Each row below holds a small network's activations on one input, seen along a few directions.
Each table varies a few parts of the input and shows all the possible inputs, shuffled.
Descriptions start from the smaller parts, as in this example, which fits no table here: one of 3 separate values, together with either a single point or one of 11 places around a ring or (one of 4 places along a line, together with one of 8 places around a ring).
Shared parts are said once, and a part with two or three values counts as separate values.
In the rows, 128 means zero.

Other details of the inputs shift rows strongly along two fixed directions, in all tables alike. That doesn't count.

A family of inputs:
r1: [195  91 111 106 184 175 115  88 168 104 143 227 110 106]
r2: [109 123 153 189 171 149 107  54 110 115 171 136 142 115]
r3: [143 128 125 110 142 117 124 133 137 122 126 125 104 133]
r4: [ 55 152 159 194  75  97 118 118 108 135 129  45 128 158]
r5: [ 82 139 132 162 156 127 121  92 101 152 158 135 150 122]
r6: [175 120 113  75  83 123 150 184 155 123  93 119 115 135]
r7: [127 116 121 140 185 150 124  83 120 136 159 197 160 102]
r8: [118 141 114  91 114 121 152 184 116 142 108 117 143 129]
r9: [104 135 155 163 114 119 123 110 130 132 133  93 117 141]
r10: [112 135 160 175 140 135 111  78 126 135 146 117 125 134]
r11: [113 127 160 195 153 152  96  50 121 126 161 147 152 124]
r12: [113 150 128 115  57  91 143 189 105 129  98  48 127 142]
r13: [112 126 136 153 117 119 127 127 115 115 130  99 132 122]
r14: [166 106  72  41 112 135 167 195 138 133 121 156 127 124]
r15: [ 92 140 136 150 165 141 128 107 108 143 146 136 150 122]
r16: [207 100  92  65 127 160 148 157 138 106 131 161 124 119]
r17: [150 132 132 104  88 120 138 162 140 132 105 104 118 138]
r18: [175 112 122 117 171 166 111  82 150 118 146 196 110 121]
r19: [198 106 108  88 158 161 122 114 165 110 125 207 114 114]
r20: [ 80 147 131 148 127 109 128 125 100 155 136 116 152 125]
r21: [110 157 128 107  82  76 132 184 119 139  93  51  97 154]
r22: [ 61 157 159 193  74  98 115 117 103 141 127  45 131 158]
r23: [ 82 137 152 181 194 145 115  69 108 138 153 162 167 108]
r24: [ 62 167 171 196 117  98  94  85 111 144 125  83 119 141]
r25: [168 121  95  63  40 113 159 220 147 118  82  95 121 148]
r26: [189 111  91  51 100 136 147 181 162 114 104 151  89 139]
r27: [169 110 111  79  84 123 152 188 157 119  97 117 105 134]
r28: [184 102 118 118 168 167 126  96 135 102 148 187 145 102]
r29: [166 136  99  50  79  89 149 222 146 124  73  93 100 141]
r30: [209 103 116  89 200 166 112  95 153 113 145 216 121 104]
r31: [ 58 142 166 215 103 108 106  91 112 130 137  74 138 141]
r32: [147  96 103 112 183 158 134 105 132 128 156 208 148 100]
r33: [ 63 156 124 118  82  91 156 195 105 148 102  53 131 147]
r34: [102 135 152 171 166 111 101  88 127 125 136 123 117 122]
r35: [ 84 128 137 155 166 134 129 111 114 135 138 140 151 114]
Each input here is: one of 5 places around a ring, together with either one of 2 separate values or one of 5 places along a line.
Changing only the place on the ring of 5 turns r12 into r2. The same change can be made to r20. Which row results?
> r14
A walk changes only the place on the line of 5. It starts at r21 and steps to r18. List the rest of the walk in order.
> r10, r22, r16

A family of inputs:
r36: [ 82 140 136 151 115 109 131 137 114 136 120 102 140 129]
r37: [155 105 120 130 217 175 118  68 125 122 175 209 146  99]
r38: [177 101 135 143 187 175 104  56 152 110 159 210 131 107]
r39: [ 88 144 137 148 120 106 129 136 108 136 123  96 142 128]
r40: [ 83 151 143 155 122 113 125 124 109 149 125 107 147 131]
r41: [ 83 145 141 154 123 111 127 127 112 145 123 109 145 128]
r42: [ 83 134 141 164 115 119 130 123 112 131 132  98 144 130]
r43: [113 141 149 159  91 119 118 117 124 128 125  86 123 145]
r44: [109 136 152 167 100 119 116 110 126 125 128  91 123 140]
r45: [103 148 151 157 131 108 112 109 119 131 126  95 116 134]
r46: [157  98 120 137 215 178 118  62 130 118 175 217 151  97]
r47: [106 144 155 164 124 109 111 110 125 128 120  98 122 133]
r48: [ 85 144 137 153 131 110 127 124  99 138 135  95 140 128]
r49: [166 121  85  47 105 132 161 198 139 137 105 149 126 130]
r50: [186 115  97  64  86 134 146 179 151 120 107 134 105 141]
r51: [ 80 146 133 149 123 116 129 124 106 150 137 106 139 136]
r52: [ 95 141 146 161 113 111 115 111 124 135 131  96 114 142]
r53: [101 150 146 150 107 108 117 121 125 140 119  96 116 144]
r54: [164 117  82  42 100 126 165 209 142 134 100 144 123 129]
r55: [183 117  96  52  88 124 151 195 157 123  95 135 100 138]
r56: [105 143 153 164 116 107 112 112 123 124 122  91 121 135]
r57: [179 105 137 144 190 180 101  49 149 113 162 213 134 110]
r58: [160 109  79  47 100 129 166 209 142 127 106 139 118 131]
r59: [ 83 150 139 149 143 109 125 122 102 143 132 104 139 125]
r60: [174  98 132 145 192 178 105  50 149 112 168 211 128 109]
r61: [ 77 141 135 154 129 115 128 120 109 146 139 109 139 132]
r62: [ 75 137 134 159 124 112 130 125 110 138 132 103 138 130]
r63: [100 145 145 156 110 115 115 111 122 138 131  97 116 146]
r64: [ 84 142 141 159 124 114 125 119 110 141 130 110 146 127]
r65: [ 85 145 131 147 111 113 132 132 107 146 131 100 141 136]
r66: [113 137 150 160 101 113 119 121 124 120 124  80 120 139]
r67: [ 96 140 142 156 122 117 129 125 102 131 135  91 145 128]
r68: [ 98 142 154 166 115 109 113 114 130 129 116  98 120 136]
r69: [183 105 138 144 203 174 101  52 143 105 163 204 131 103]
r70: [ 93 142 138 152 103 120 132 131 108 139 131  95 146 137]
r71: [102 145 148 157 123 109 114 113 116 130 132  87 113 139]
r72: [184 109 102  71  96 132 144 178 159 110 100 140 106 132]
r73: [ 94 137 144 160 115 111 117 115 127 129 128  97 111 141]
r74: [106 133 151 169 103 118 117 112 129 120 125  91 120 139]
r75: [116 139 153 163 111 116 115 112 119 120 129  82 122 137]
r76: [ 88 147 142 154 131 109 125 125 101 137 129  97 144 125]
r77: [ 79 141 142 160 131 113 126 123 115 139 123 112 143 125]
r78: [ 88 148 136 147 110 112 129 133 109 144 124 102 145 134]
r79: [193 118 106  64 107 128 142 181 150 114  99 133 108 130]
r80: [161 105 124 128 208 171 120  78 135 120 157 214 153  96]
r81: [177 108  88  54  93 133 166 205 137 117 106 128 129 128]
r82: [181 106  97  70  96 133 147 178 156 112 106 138 102 135]
r83: [ 95 143 145 153 112 105 119 125 130 132 116  95 112 140]
r84: [173 107  92  65  96 141 161 188 140 122 114 142 133 127]
r85: [170 101 132 140 200 172 106  57 146 110 168 201 123 110]
r86: [177 109 139 142 190 176 102  54 150 118 156 211 133 110]
r87: [157  99 115 128 195 176 124  76 134 124 168 214 149 102]
r88: [ 91 150 140 144 127 105 128 138 104 140 120  95 142 126]
r89: [155 106 119 123 212 169 122  79 133 124 162 214 147  98]
r90: [166 113  80  43 105 126 165 209 136 127 108 133 120 130]
r91: [188 110  98  66 100 130 146 178 151 111 108 132 103 134]
r92: [186 116 104  65  91 128 145 184 157 120  95 137 108 134]
r93: [193 114  95  54  91 125 150 193 147 112 102 120 100 136]
r94: [100 145 149 156 124 105 114 116 124 131 122  95 115 137]
r95: [158 113  87  55 115 130 160 195 144 128 105 152 123 124]
What is each input in this table made of?
> one of 2 separate values, together with one of 5 places along a line, together with either a single point or one of 5 places around a ring
Changing only the place on the line of 5 turns r79 into r47. The same change can be made to r75. Which row results?
> r66
Changing only the place on the line of 5 turns r39 into r78. The same change can be made to r90. Which row results?
> r51
Change only the choice among 2 separate values in r53. List by row number the other rows that result.
> r49
Change only the place on the ring of 5 in r82. List by row number the other rows that result.
> r68, r72, r73, r83
A walk changes only the place on the line of 5. It starts at r93 and steps to r91. List the rest of the walk in order.
> r82, r60, r50

A family of inputs:
r96: [ 84 161 153 157  68  80 112 141 134 141  95  59  96 160]
r97: [143 117 106  96 177 140 134 130 128 128 139 171 127 112]
r98: [ 86 125 158 206 156 149 111  57 107 129 165 139 169 114]
r99: [ 80 156 129 122 108  81 139 175 108 145  99  76 130 133]
r100: [109 133 130 138 190 137 115  87 129 146 144 185 136 112]
r101: [155  99 106 113 136 166 143 123 131 118 152 166 144 119]
r102: [100 128 148 176 132 146 122  90 118 133 144 140 164 122]
r103: [ 87 136 139 162 198 132 110  71 114 146 161 159 133 116]
r104: [143 111 132 152 149 161 129  95 108 111 163 140 164 112]
r105: [110 145 141 138  76  92 122 152 131 123 105  58  92 154]
r106: [196 110  90  50 160 142 151 175 127 113 124 161 131 107]
r107: [ 59 170 144 142 102  75 132 166 105 155  94  67 134 137]
r108: [219 103 113  74 127 155 128 142 173 105 108 181 105 124]
r109: [ 91 128 140 173 129 144 121  87 121 142 149 146 153 128]
r110: [ 95 155 158 160  72  81 116 145 126 128  96  45 104 150]
r111: [234  98 110  72 136 156 131 141 154  89 125 157 107 120]
r112: [194 118  85  26  44 106 159 236 166 119  77  94  70 159]
r113: [121 110 123 149 144 160 129  91 125 131 163 160 145 125]
What is each input in this table made of?
> one of 3 separate values, together with either a single point or one of 5 places around a ring
Changing only the choice among 3 separate values turns r111 into r104. The same change can be made to r108. Which row results?
> r102
